These are the activations of a small neural network, seen along a few directions. Each row is one input.
In each table, some parts of the input vary, and every possible input appears once, in random order.
A made-up example of a description, with smaller parts first: one of 4 places along a line, together with either a single point or one of 11 places around a ring or (one of 2 separate values, together with one of 8 places around a ring).
Shared parts are said once, and a part with two or three values counts as separate values.

Other details of the inputs vary at random and push rows far along two fixed directions, the same in every table; ignore that.
To show where, the next rows are all for the same input, with only those details redrawn:
[ 10  55 -32 -54   7 -55   9  26  41  12   7 -28]
[-72 -54 -20   6  17  79 -37  12 -13 -16  94  31]
[-13   3 -18 -14   5  18 -10  10  -3 -12  33  17]
[ 27  59 -25 -46   1 -52  13  18  28   4 -10 -15]
[-17 -16 -10   4   3  47 -16   1 -23 -23  40  39]
[ 31  17  -1   2 -10  19   2  -8 -32 -30  -8  45]
[ 31  -1   9  22 -14  49  -4 -19 -56 -43  -6  70]

Rows:
R1: [-13  25   1 -29  16 -22   8  51  19  25  23 -55]
R2: [-72 -74   9  28   3  84 -65   9  -8  29  64   1]
R3: [ 25 -21  20  28 -34  52 -28 -28 -52  -1 -40  58]
R4: [-57 -38 -12   4  42   0  -1  -3  30  -7  49 -10]
R5: [-63 -29  11   4  46  10 -11  28   2  20  35 -24]
R6: [-42  12  -6 -37  44 -47   9  53  39  38  20 -70]
R7: [ 92  34  29   9 -31 -39  -1 -21   4   6 -73   7]
R8: [ -4  47 -10 -28  26 -59  30   8  21  22 -44 -29]
R9: [-40 -76  -3  47 -10  64 -63 -36  -8 -12  47  41]
R10: [-28  41 -12 -37  28 -32 -15  54  41  35  39 -74]
R11: [ 30  52 -23 -54  -1 -48  26  14  27   9  -9 -17]
R12: [-22 -36   4  55   1  48 -19 -31   2 -10  13  -5]
R13: [ 58 -25  47  49 -33  26  23 -30 -50 -23 -40  46]
R14: [-54 -62   7  21  14  80 -10  11 -56 -14  48  37]
R15: [-53 -76  26  42  -8  82 -14   3 -43   8  41  18]
R16: [ 84  11  18  10 -58 -12  30 -31 -23 -22 -44  28]
R17: [ 18  -3  -8  17 -32   7 -27 -40 -11   0 -39  48]
R18: [-81 -42  -4   8  28  81 -55  15 -31 -10  84  14]
R19: [ 45   8  12  15  -4  12  -3 -10 -25 -42   3  32]
R20: [-44  -5 -39 -58  -6 -51  21  25  64  45  28 -44]
R21: [-46  -5 -46 -13  17 -59  11   0  83  28  21 -67]
R22: [ -8  39 -28 -33 -11 -58 -27   5  47  52 -33 -42]
R23: [-20  24 -19 -45  11 -23  11  44  17  23  20 -39]
R24: [-15   5 -33 -48 -31 -28  16  13  45  35  24 -31]
R25: [ 21  47 -14 -46  19 -88  38   6  29  10 -49  -9]
R26: [  1   2  -3 -23 -20 -29   9  19  49  35  32 -58]
R27: [  5 -13  -3 -10   9  14  -2   3   3 -19  45   2]
R28: [  3  48   9 -12  32 -57  27  15  22  24 -42 -45]
R29: [ 34 -46  25  37 -34  31  17 -34 -43 -32 -15  56]
R30: [ 52  20  -4 -15 -37 -22  -4 -24   2   8 -58  33]
R31: [ 59  46  30  13 -41 -27  12 -17  -7   7 -97  -7]
R32: [ 60 -17  30  31 -11  19  26 -23 -58 -55 -25  62]
R33: [ 45  43  14 -25  24 -84  37  22  31   7 -37 -40]
R34: [-44  16 -12 -42  31 -12 -10  51  41  40  59 -75]
R35: [ 47 -11   9  59 -28  30   5 -63 -33 -46 -53  45]
R36: [-84 -75 -19   7  -3  42 -40  -5  45   3  74 -15]
R37: [  3  19 -11 -37  34 -85  23  14  49   7  -5 -34]
R38: [-42 -83  11  32  27  59 -11  -5 -32 -38  58  43]
R39: [-14  30 -32 -45  12 -28  -3  26  35   9  31 -22]
R40: [-97 -73 -16  20  38  65 -14  -9  -6 -10  68  34]
R41: [-71 -31 -13  33  18  21 -10   3  21  31  22 -43]
R42: [ 49  27  49  39  -3  41 -17 -14 -77 -38 -34  41]
R43: [ 25   2  34  20   4  18  18  11 -49 -12 -22  14]
R44: [ 57  23  18  26 -24 -30 -22 -29   8   7 -56   4]
R45: [ -1  32 -40 -13  -7 -63  33 -16  47  22 -47 -27]
R46: [ 48  55   7 -10  -8 -11   8   6 -32 -10 -41  13]
R47: [-64 -63 -24  44  -7  84 -25 -39 -15 -17  32  36]
R48: [ 69  45  26  10  -1 -19   7   2 -13 -22 -24   2]
R49: [ 37  19  11  -9 -34 -22  34  -7 -24  13 -61  11]
R50: [ 20 -12  13  62  -7   7  15 -37 -10 -11 -38   7]
R51: [ 79  41  23   8  -8 -18   0 -25 -34 -53 -37  36]
R52: [ 30  28   6  -1 -41 -13   7 -20  -6   7 -77   8]
R53: [-35   3  -4 -29  52 -63   7  33  60  29  31 -61]
R54: [ 82  23  21   7 -20 -15  32 -10 -34 -44 -37  36]
R55: [ 62  21  30   7   3 -29  33   5 -17 -18 -32   3]
R56: [-25  17 -10  -8  -1 -31 -41  12  43  53  -5 -53]
R57: [-50  10 -26 -53  38 -48  12  46  38  36  18 -53]
R58: [-22 -11  -5   0  10  42 -28  -6 -27 -29  38  38]
R59: [-59  -6 -11 -16  57 -39   4  24  67  28  47 -65]
R60: [ 41   1  44  44   4  44 -23 -19 -55 -49   2  43]
R61: [-15   3  -5 -17   8  29  -4  15 -19   5  25  -1]
R62: [-30   6 -12 -38  34 -21  -8  40  58  27  74 -70]
R63: [ 22  28  -8  24 -17 -22  28 -29 -13   8 -79   2]
R64: [-18   1  -4 -12  -8 -31 -11   6  66  27   5 -55]
R65: [ 57  39   0  -9 -51 -36  22 -34   7  -7 -91  26]
R66: [ 24  -5   3  -1  -6   9  28  -6 -37 -26 -17  46]
R67: [  5  -2  18  12  15   5  13  -8 -47 -11 -39  37]
R68: [-98 -64 -25  35   9  88 -39 -16  -7   9  52  -2]
R69: [-37  12 -33 -57 -21 -31   7  35  49  58  30 -67]
R70: [ 52  36  21  46 -24   5  12 -36 -31  -8 -88   1]
R71: [-57 -70  13  26  23  76 -24  26 -13 -14 100   4]
R72: [-71 -73   9  25 -16  90 -30  16 -19  22  80 -11]
R73: [ 38 -13  20  22  -5  20  28 -24 -63 -43 -46  78]
R74: [ 44 -37  21  35 -32  38 -26 -41 -31 -25 -20  61]
R75: [ 52  35  -1 -20 -18 -20  34   4 -20 -20 -34  28]
Q: The inputs of R50 and R41 match in every part but one. If R48 is changed in the same way as R50 into R41, which row does it become?
A: R10
Q: The inputs of R44 and R9 match in every part but one. If R71 is changed in the same way as R44 into R9, which row does it become?
A: R54
Q: Describe the family of inputs behind these rows.
A: one of 5 places around a ring, together with either one of 2 separate values or one of 5 places along a line or one of 8 places along a line
Q: Which other rows does R26 become when the choice among 2 separate values takes its other values? List them by row number.
A: R13
Q: Which other rows does R16 become when the choice among 2 separate values takes its other values? List them by row number.
A: R29
Q: Which other rows does R28 become when the place on the ring of 5 takes its other values? List them by row number.
A: R4, R8, R40, R59

Rows:
R76: [ 11 -27  33  40  -9  61  -8  -8 -60 -19  -1  37]
R77: [ 58  82 -25 -62 -15 -92  37  12  35  13 -55 -23]
R78: [-42   5 -22 -37  13  -3 -21  29  27  21  47 -30]
R79: [-47   2  -9 -23  27  -3 -15  35  22  26  38 -44]
R80: [ 74  47  27  13  -2 -49  35 -13 -13 -18 -71   1]
R81: [  6 -38  34  49   4  49   2 -18 -48 -30  -3  41]
R82: [  55   67  -13  -47   -3 -100   49    8   37   14  -60  -33]
R83: [-46  -3 -35 -40  14 -10 -12  22  35  12  47 -17]
R84: [-46   1 -10 -24  22   0  -9  37  22  29  40 -44]
R85: [-35  -4  -3 -12  24  -6 -17  30  33  21  47 -52]
R86: [-48 -15 -10 -16  27 -14   3  28  29  23  39 -42]
R87: [-53 -11 -29 -30  26 -13   8  21  33  16  40 -25]
R88: [ 16 -25  20  26 -24  62 -13 -13 -56 -24   8  51]
R89: [-60 -65 -15  13   9  66 -35   0   0 -17  87  22]
R90: [-48  -9 -10  -9  39 -16  -5  23  33  18  39 -41]
R91: [-42 -20 -20 -22  23 -18   2  16  44  12  45 -30]
R92: [-53 -18 -14   2  -3  -2 -28   6  47  50  15 -57]
R93: [ -4 -32  12  32   4  48   3 -23 -51 -37  -5  60]
R94: [  9 -37  18  42   1  46   2 -29 -41 -42   4  52]
R95: [ 42  56 -21 -25 -24 -99  32 -21  59  33 -88 -42]
R96: [ 21 -23  23  35 -17  59 -19 -19 -47 -33  12  47]
R97: [-54  -8 -14 -19  32 -11   5  29  26  22  36 -38]
R98: [  4 -34  15  40   6  45   0 -28 -45 -37   0  57]
R99: [ 12 -32   6  23 -22  54  -5 -21 -48 -32   8  64]
R100: [-62 -26 -18   7   7 -13 -14  -2  52  43  11 -51]
R101: [ 80  55   2 -12 -21 -46  23 -18  -9 -20 -63  27]
R102: [ -5 -28  27  43  11  51   1 -15 -58 -30  -9  46]
R103: [ 16 -19  20  32 -12  59 -21 -17 -52 -28   8  52]
R104: [-49 -15 -28 -12 -18  -2 -33   1  53  45  24 -43]
R105: [ 87  55  19 -11 -31 -38  19  -9 -13 -11 -62  11]
R106: [ 67  38  -7   5 -53 -41  14 -43   8   3 -92  18]
R107: [ 83  47   6 -14 -30 -45  27 -17  -5 -20 -61  24]
R108: [ 77  65  11 -19 -28 -33  25  -4 -24  -7 -67  17]
R109: [-36  -8  -2 -16  20  -5 -14  32  33  26  45 -50]
R110: [ 11 -22  33  47   3  58 -16 -12 -56 -24  -1  38]
Q: The inputs of R106 and R100 match in every part but one. If R77 is changed in the same way as R106 into R100, which row does it become?
A: R97
Q: Describe the family of inputs behind these rows.
A: one of 5 places around a ring, together with either a single point or one of 6 places around a ring
Q: Which other rows agree with R109 in the place on the ring of 5? List them by row number.
A: R76, R79, R84, R85, R92, R110
Q: Which other rows does R99 become when the place on the ring of 5 takes its other values? List them by row number.
A: R76, R82, R86, R88
